Each row below holds a small network's activations on one input, seen along a few directions.
In each table, some parts of the input vary, and every possible input appears once, in random order.
Descriptions start from the smaller parts, as in this example, which fits no table here: line(6) and (point or ring(9) or (values(3) and ring(8))).
Shared parts are said once, and a part with two or three values counts as separate values.

Other details of the inputs vary at random and push rows far along two fixed directions, the same in every table; ignore that.

A family of inputs:
r1: [ 23  10 -33  25  19  63  60  -7   6   0   9 -16]
r2: [ 12   5 -34  36  24  45  10 -22  15 -12  -6  -5]
r3: [ 13   8 -27  32  17  58  59  -2   3  -5  13 -19]
r4: [ 25 -67 -95  -1   9  15 -28 -10 -17  12  33  42]
r5: [-15  44  50   5  -5   1  30   9   7  -8  -7 -34]
r6: [ -3  14  47  38 -29  20  37  16  19 -49 -41  -8]
r7: [-19  67  77 -13  -8 -21  22  10  11  -5 -22 -36]
r8: [-22  47  63  11   2   2  29   5  13  -5 -14 -40]
r9: [ 22  12 -24  14  11  42  52   3   4  -1   9 -15]
r10: [ 10  10 -33  49  27  55  18 -20  20 -21 -10 -12]
r11: [ 19 -59 -53 -30   2 -24 -49 -10 -18  24  18  39]
r12: [ 33 -57 -88  -4  15  17 -19 -14 -15  13  23  38]
r13: [ 38 -74 -58  10 -27  29  23  13 -15 -18   6  48]
r14: [  5 -42  26 -20 -46 -35 -13  22 -10 -13 -17  34]
r15: [-30  52  55  18   2 -10 -16  -9  22 -25 -33 -24]
r16: [-23  61  81 -17  -5 -31  16  11   9  -1 -23 -32]
r17: [-13  48  51   1  -5   0  31  10   8  -9 -12 -32]
r18: [ 11 -68 -58 -29  -5 -29 -61  -4 -21  24  27  43]
r19: [ -1  13 -33  54  20  58  14 -17  19 -28  -5 -12]
r20: [-35  46  38  31   3  -2 -20  -8  22 -25 -21 -21]
r21: [ -5  18  47  30 -34  13  32  18  16 -48 -37  -3]
r22: [-12 -28  63 -41 -57 -69 -32  22 -14  -8 -25  36]
r23: [ 10   6 -24  27  10  45  47   7   2  -5  19 -18]
r24: [ 13  -6 -33  17  13  44  43   0  -4   5  20  -8]
r25: [-16 -21  48 -71 -26 -92 -48  25 -25  40  18  11]
r26: [ 22  14 -26  28  16  56  62   3   9  -9   6 -23]
r27: [ 12 -76 -81 -21   1 -19 -60  -7 -24  27  37  52]
r28: [ -7   6  50 -63 -26 -73 -20  23 -15  23   2   0]
r29: [ 20 -44 -52 -19   2 -12 -35  -6 -12  11  16  31]
r30: [ 27   5 -47  19  19  60  59  -4   0   2  14  -7]
r31: [-32  48  56  14   6 -19 -22 -10  20 -18 -33 -20]
r32: [-11 -32  -9 -24 -11 -50 -65   3  -9  12  12  23]
r33: [-20 -19  27 -52 -15 -78 -78  -2 -15  22  -5  27]
r34: [ -9  -1 -30  44  19  35 -10 -14  15 -13   2  -3]
r35: [ -1  -4 -43  43  23  48   0 -21  11 -13   2   1]
r36: [ -7  30  23  24   7  22  38   9  10  -7   1 -34]
r37: [ 15   1 -51  47  32  66  18 -29  15 -12  -4  -3]
r38: [ 21 -68 -55 -47  -8 -27 -18  15 -37  43  50  37]
r39: [ 26 -45 -65 -12  13   5 -25 -17 -13  16  16  33]
r40: [-33  38  32  25   8 -10 -25  -7  18 -18 -19 -14]
r41: [ 23   0 -41  10  16  50  49  -6  -4   9  15  -2]
r42: [ 30 -65 -83 -20  11   3 -35 -20 -21  27  25  46]
r43: [ -3  28  23  19   5  24  42   7   9  -8  -1 -34]
r44: [ 15   6 -20  17   7  41  49   6   2  -4  10 -17]
r45: [ 21 -46 -23 -59 -15 -40 -14  14 -28  38  28  26]
r46: [-19  -2  62 -80 -31 -94 -42  21 -25  35   5  12]
r47: [-31  48  61   7   8 -22 -26 -15  18 -11 -36 -19]
r48: [-22  30  22  33   8  11 -11 -11  21 -22 -19 -20]
r49: [-23  49  75  -9  -5 -20  17   8   9   0 -19 -34]
r50: [-24  39  33  31  13  11  -9 -16  23 -21 -28 -22]
r51: [ -3  -6   9 -33  -7 -46 -49  -5  -7  10  -5  17]
r52: [-20   0  60 -64 -24 -90 -38  25 -22  31  11   5]
r53: [ 22  -2 -45  25  17  60  59  -1  -1  -2  16  -9]
r54: [-29  59  92 -27  -9 -43   4  10   6   5 -24 -29]
r55: [ -2 -30  -8 -30  -9 -43 -55  -3 -10  12   4  23]
Description of these inputs: ring(5) and (point or (values(2) and line(5))).
Changing only the ring(5) part turns r47 into r10. The same change can be made to r54. Which row results? -> r26
Changing only the ring(5) part turns r13 into r21. The same change can be made to r53. Which row results? -> r17
A walk changes only the ring(5) part. It starts at r4 and steps to r19. List the rest of the walk in order. -> r48, r18, r35
List by row number the other rows that have the ring(5) part in common with r11. -> r1, r8, r14, r18, r25, r34, r37, r45, r49, r50
Which other rows does r43 become when the line(5) part takes its other values? List them by row number. -> r9, r26, r36, r44
Which other rows does r50 become when the ring(5) part takes its other values? List them by row number. -> r15, r31, r33, r55

A family of inputs:
r56: [-29  44  29  59  26  29 -17 -33  36 -37 -43 -28]
r57: [ -7  38  31  43   8  46  61   7  21 -21 -14 -37]
r58: [-34  90  99 -25  10 -51 -11  -1  18   9 -26 -50]
r59: [ -8 -26 -25  -6  -6 -28 -57  -5  -6   0   4  34]
r60: [ 25 -17 -48 -28  12   5  -2 -13 -15  24  17  21]
r61: [ 58 -57 -99  36  -3  85  63   0  -8 -22  15  30]
r62: [ -29  -14   29  -49  -25  -96 -105    1   -9    5   -9   35]
r63: [ -6 -16   3 -33 -15 -27  -3  15 -23  21  20  16]
r64: [ 15 -42 -26 -44 -14 -31 -16  14 -23  26  27  18]
r65: [ 13 -38  -4 -61 -26 -61 -33  25 -20  27  25  18]
r66: [ -5 -13 -34   9   9 -12 -52 -12   5  -7   6  10]
r67: [ -7  40  16  46   7  60  67   1  17 -24 -17 -25]
r68: [  0  47  44  35  -4  30  50  11  23 -31 -24 -41]
r69: [ 29 -46 -47 -16 -15   8  17  15 -17   5  18  30]
r70: [  1  37  37  44 -11  44  66   8  20 -39 -33 -18]
r71: [ -7  37  60  35  -6  26  57  10  19 -25 -28 -32]
r72: [ 49 -49 -69  12  -2  42  39   7 -10  -8  17  14]
r73: [ 23 -43 -96  50  30  67 -10 -30   9  -7  14  17]
r74: [-14  48  57  11 -14   2  23   6  19 -29 -33 -21]
r75: [ 22 -51 -94  51  25  72 -12 -38   7 -19  -2  35]
r76: [ 12 -47 -68  44  25  53 -10 -28   4   0   7  23]
r77: [ -35  -23   68  -66  -33 -118 -114   -4  -15   21  -24   46]
r78: [ -2 -30 -43  -9   2 -27 -63  -3  -4   9  20  19]
r79: [ 27 -45 -58 -12  -8  22  18   4 -19   9  23  29]
r80: [ 26 -26 -38  -6  -2  12  15   9  -6   0  16   3]
r81: [ -23   -5   61  -83  -32 -105  -56   26  -28   45   24    5]
r82: [ 24 -41 -49 -22  -3   5   8  10 -17  25  35  11]
r83: [-23  49  40  39  16  41  56   2  11  -6  -1 -44]
r84: [-23  64  47  29  13  24  39  -2  17 -16  -9 -49]
r85: [ -4 -28  18 -39 -17 -37  -4  19 -22  29  17  11]
r86: [-14  68  43  23  34  26  41 -12  19   2 -17 -47]
r87: [-26  71  79 -18  10 -31   4  -5   9   5 -32 -28]
r88: [ 31 -22 -58 -30  23   1  -4 -12 -15  31  27   9]
r89: [-37  65  81   1 -10 -16  13   5   9 -13 -22 -30]
r90: [-26 -17  15 -20  -8 -61 -69   3  -6  12   6  17]
Describe the family of inputs behind these rows. -> ring(5) and (values(2) or line(5))
Changing only the ring(5) part turns r84 into r89. The same change can be made to r80. Which row results? -> r74
List by row number the other rows that have the ring(5) part in common with r87. -> r59, r63, r67, r69, r70, r77
